Each row below holds a small network's activations on one input, seen along a few directions.
Each table varies a few parts of the input and shows all the possible inputs, shuffled.
Descriptions start from the smaller parts, as in this example, which fits no table here: one of 3 separate values, together with either a single point or one of 9 places around a ring or (one of 5 places around a ring, together with one of 6 places along a line).
Shared parts are said once, and a part with two or three values counts as separate values.

Other details of the inputs vary at random and push rows far along two fixed directions, the same in every table; ignore that.

A family of inputs:
row 1: [ 19 -20  25   8 -14  -7  55 -37  -1  26 -44  55]
row 2: [ 17   1 -12  29  12 -18  32 -25   3   0 -29  -9]
row 3: [-29 -49 -46  57  15 -54  18 -27   3 -40  -1 -61]
row 4: [  3  29  36 -41  -4  13 -29  31   9  11  25   8]
row 5: [-17  20   2 -39   9  69 -84  48  21 -11  70   4]
row 6: [-13  22 -24  -2   7  -6 -26  25  -4 -30  34 -49]
row 7: [ 14   6 -12   5  11  27 -25  23  -6  10  16   0]
row 8: [-32   3 -20  -5   9  12 -23  -5  25 -47  29 -11]
row 9: [ 36   4   7   2  -7 -24  67 -19 -24  34 -56  25]
row 10: [-22 -10 -27  24  -1  -1 -42  12  -2 -19  17 -45]
row 11: [  7  30 -28 -25   5  65 -81  63  -2  -8  64  -7]
row 12: [-49 -23 -31  10  -3 -27  28 -45  11 -66   2 -40]
row 13: [ 62 -21  47  20  -3 -24  53   2 -24  84 -62  47]
row 14: [  6  17 -33 -18   0  55 -64  42 -10  -4  52  -4]
row 15: [ -2  39 -19 -16  -3  69 -96  53  -1   2  52 -17]
row 16: [ 28  21  -4 -16 -15  16  25  15 -18  16 -15  12]
row 17: [ -9  17  23 -29   3   3 -18  20   6  -5  18   4]
row 18: [-11  13 -37  -7 -10   8 -26  24 -16 -39  37 -34]
row 19: [-33   5 -16  -4  14  14 -22  -7  29 -45  26 -16]
row 20: [ 24  48  -6 -36  -2  33 -14  45  -8   9  11   1]
row 21: [-30  -7 -48  29  19 -42  36 -34   2 -61 -14 -67]
row 22: [ -8  14 -52   2  -6  32 -28  13   2 -42  33 -23]
row 23: [  1  37  23 -49   0  33 -15  27  16   5  15  11]
row 24: [-12  -4 -36  20  13  10 -29   7   4 -22  31 -34]
row 25: [-34   4 -13 -24  -3  -3 -31   6   5 -41  40 -20]
row 26: [ 49  65  59 -65  -5  84 -50  63  20  63  29  67]
row 27: [ 15 -34  40  19   2 -22  46 -36   1  48 -40  47]
row 28: [ 22  34  -4 -33 -10  22 -27  45 -23  14  22   7]
row 29: [ 33  23   2   6   4  12  17   6  -1  28 -17  17]
row 30: [ -9  -8 -48   9  -6  31 -38  13  -8 -31  41 -22]
row 31: [ 47   9  12 -23 -23  46 -24  55 -24  53  14  39]
row 32: [ -5 -19   4 -18 -18  25 -29  21   3   2  31  16]
row 33: [-26 -42 -47  62  22 -46  17 -48   3 -47  -6 -57]
row 34: [-15   2   3   1   8   3   4 -17  25 -14   7   3]
row 35: [ 55  44  31 -27  -7  17  29  27 -13  61 -29  31]
row 36: [ 52  32  40 -20  -3   4  19  35 -27  60 -26  39]
row 37: [  8 -20  20  -8  -6  13   1 -13  -5  27  -1  42]
row 38: [-54 -29 -13  25  12 -64  25 -46  14 -58   4 -51]
row 39: [-34 -16 -16  -2   9  16 -42   1  17 -35  44  -9]
row 40: [-27  26 -66   0  12  28 -56  25  16 -68  55 -51]
row 41: [-30 -20  -3  -4   7   2 -42  12  25 -25  42 -29]
row 42: [ 17 -15 -21  32   2 -29  53 -40 -13   5 -46  16]
row 43: [ 19  48  -2  -5  -6  47 -38  31   1  18   2   8]
row 44: [ 10  17  36 -25  -4  -5  32  -9  10  27 -24  23]
row 45: [ 22  -5  62 -14 -17  17 -10  16  -7  71 -25  51]
row 46: [-26 -32  16  33  -1 -17   4 -47   4   3 -22   5]
row 47: [-44 -34  -4  56   6 -52  46 -84  18 -34 -48 -16]
row 48: [ 23  37   3 -28  -4  17 -25  50 -19  12  19   5]
row 49: [ 26 -65  41  35 -16 -45  93 -72 -20  54 -82  73]
row 50: [-14 -22  11   8  10   0 -10 -17  16  -5  11   1]
row 51: [ -8  32  39 -33 -14  19 -40  25   2  13  12   9]
row 52: [ 61   9  54   6  -4 -35  65  -2 -32  74 -67  43]
row 53: [-32   3 -25 -13   2  23 -31  -7  21 -44  38  -9]
row 54: [ 14 -43  42  14   1 -33  43 -21  -1  45 -43  41]
row 55: [-22 -25 -11  56   0 -79  52 -53 -21 -22 -56 -41]
row 56: [-34  14 -20 -31  -1  14 -21   1  15 -44  33 -24]
row 57: [ 20  52  55 -50 -16  44 -18  30   6  48 -12  37]
row 58: [  5 -21 -19  19   3 -12  -4  14  -9   0   4 -10]
row 59: [ 14 -46  32   8 -10 -29  39 -24 -10  43 -36  46]
row 60: [-12 -18 -41   8  -1   2 -31  16  -7 -23  32 -31]
row 61: [-25 -20 -53  52  22 -41  31 -46   9 -58 -18 -48]
row 62: [ 36  33  58 -42  -7  16  22  12   7  52 -25  43]
row 63: [ 31  -7  55 -22  -8  14   1  25   1  69  -9  53]
row 64: [ 15  -4  36  -7  -4 -30  66 -30  -1  27 -53  37]
row 65: [-27  -5 -42  29  17 -44  33 -37   5 -58 -12 -74]
row 66: [-53 -32 -19  22  10 -62  22 -42   8 -66   1 -40]
row 67: [ 15 -44  37  13  -3 -34  42 -19  -5  42 -40  46]
row 68: [-50 -35 -25  18  -5 -45  21 -42   1 -65   8 -36]
row 69: [ 11  20   4  12  -6 -19  34 -18 -11  14 -46 -12]
row 70: [  6 -33 -13  33  10 -30  19  -6  -9   6 -17 -14]
Description of these inputs: one of 2 separate values, together with one of 5 places around a ring, together with either a single point or one of 6 places along a line.
- The inputs of row 16 and row 12 match in every part but the choice among 2 separate values. If row 11 is changed in the same way as row 16 into row 12, which row does it become? => row 39
- The inputs of row 61 and row 19 match in every part but the choice among 2 separate values. If row 58 is changed in the same way as row 61 into row 19, which row does it become? => row 67
- Change only the place on the line of 6 in row 31. List by row number the other rows that result. => row 3, row 13, row 58, row 60, row 70
- Which other rows agree with row 39 in the choice among 2 separate values and the place on the ring of 5? List them by row number. => row 5, row 27, row 37, row 46, row 49, row 50
- Change only the place on the ring of 5 in row 35. List by row number the other rows that result. => row 3, row 6, row 24, row 29
- Start at row 2 and move only the place on the ring of 5, one step at a time. The first step leads to row 33. Which rows follow, in order? => row 13, row 52, row 65
- Change only the choice among 2 separate values in row 10. List by row number the other rows that result. => row 45

A family of inputs:
row 71: [ 36  48  20 -32  -2  33  -7  25 -10  32  -5  22]
row 72: [ 42  30  32 -36 -14  45 -50  52 -13  57  11  30]
row 73: [  3 -50 -17  22 -11 -47  46 -23 -24  -6 -15  -1]
row 74: [-62 -23 -47  -9  -3 -18 -11 -24  18 -90  40 -43]
row 75: [ -8 -12  33 -12  -5  17 -18  -1  10  23   3  30]
row 76: [-25 -18 -16  16  10 -34  -6   0   1 -24  12 -52]
row 77: [ 43  18  14  10   2 -19  33  10 -23  36 -38   9]
row 78: [  3 -29  -4  31  -2 -25  13 -23 -10  11 -27  -4]
row 79: [-44 -34  13  11   6 -40  11 -28  18 -26   1 -31]
row 80: [ 46  11  23   9   0 -29  54   6 -25  52 -55  11]
row 81: [ 14  36   7 -19   2   3   6  17   0   9  -5  -8]
row 82: [-47  20 -12 -31   6  14 -48  13  32 -58  52 -51]
row 83: [ 12   9 -41  16  14  18 -18  16  -7 -15  10 -18]
row 84: [ 58 -14  11  14 -17 -35  84  -4 -45  50 -63  45]
row 85: [ 22  14  -7 -19  -8   4  30  10 -19   2  -1  15]
row 86: [-60 -17 -25  19   9 -32   2 -45  21 -69   4 -43]
row 87: [  7 -25  38   2  -2  12   2 -12   7  34  -7  46]
row 88: [ 41   4  -4  23   1   3  24   4 -21  33 -27  14]
row 89: [-18  -3  10  -2   0  -1  10 -24  15  -7 -11  11]
row 90: [-16  12 -32   9   3  -1   3 -15   6 -28  -3 -30]
row 91: [-10  21  36 -39  -5  31 -59  40  15  13  41  18]
row 92: [  1  32   1 -26  -1  36 -70  64   1   6  54 -16]
row 93: [  4   4 -28  24   6 -23  12  -6 -15 -14 -16 -34]
row 94: [-29 -47   0  22  10 -12   3 -40  18 -16   0  12]
row 95: [ 13  -9 -21  37  -1 -29  36 -22 -15   5 -43 -15]
row 96: [  0 -30 -19  30   5  -3  -3  -8  -2   4  -5   4]
row 97: [ -9  28 -17   0   8  -3   0   3   6 -29  13 -34]
row 98: [  6 -28  57   3  -5 -25  32 -31  -6  45 -42  49]
row 99: [-44 -56 -13   6  -3 -35  18 -34   0 -44  17  -9]
row 100: [-15  27  -3 -33   1  61 -56  28  27 -17  48  16]
row 101: [ 37  39   3 -27  -3  50 -15  27  -1  34   1  37]
row 102: [ 25 -13   4  11  -3  19 -13  12  -5  33   2  16]
row 103: [ -4  22  30 -22  -4   5  -5   6  14   4  -1  19]
row 104: [-15  29   2 -32  -5  61 -55  29  27 -14  50   9]
row 105: [ -7   4 -28  21  10   1  12 -21   3 -27   4 -24]
- The inputs of row 104 and row 87 match in every part but one. If row 86 is changed in the same way as row 104 into row 87, which row does it become? => row 98
- What is each input in this table made of? => one of 5 places around a ring, together with either a single point or one of 6 places along a line
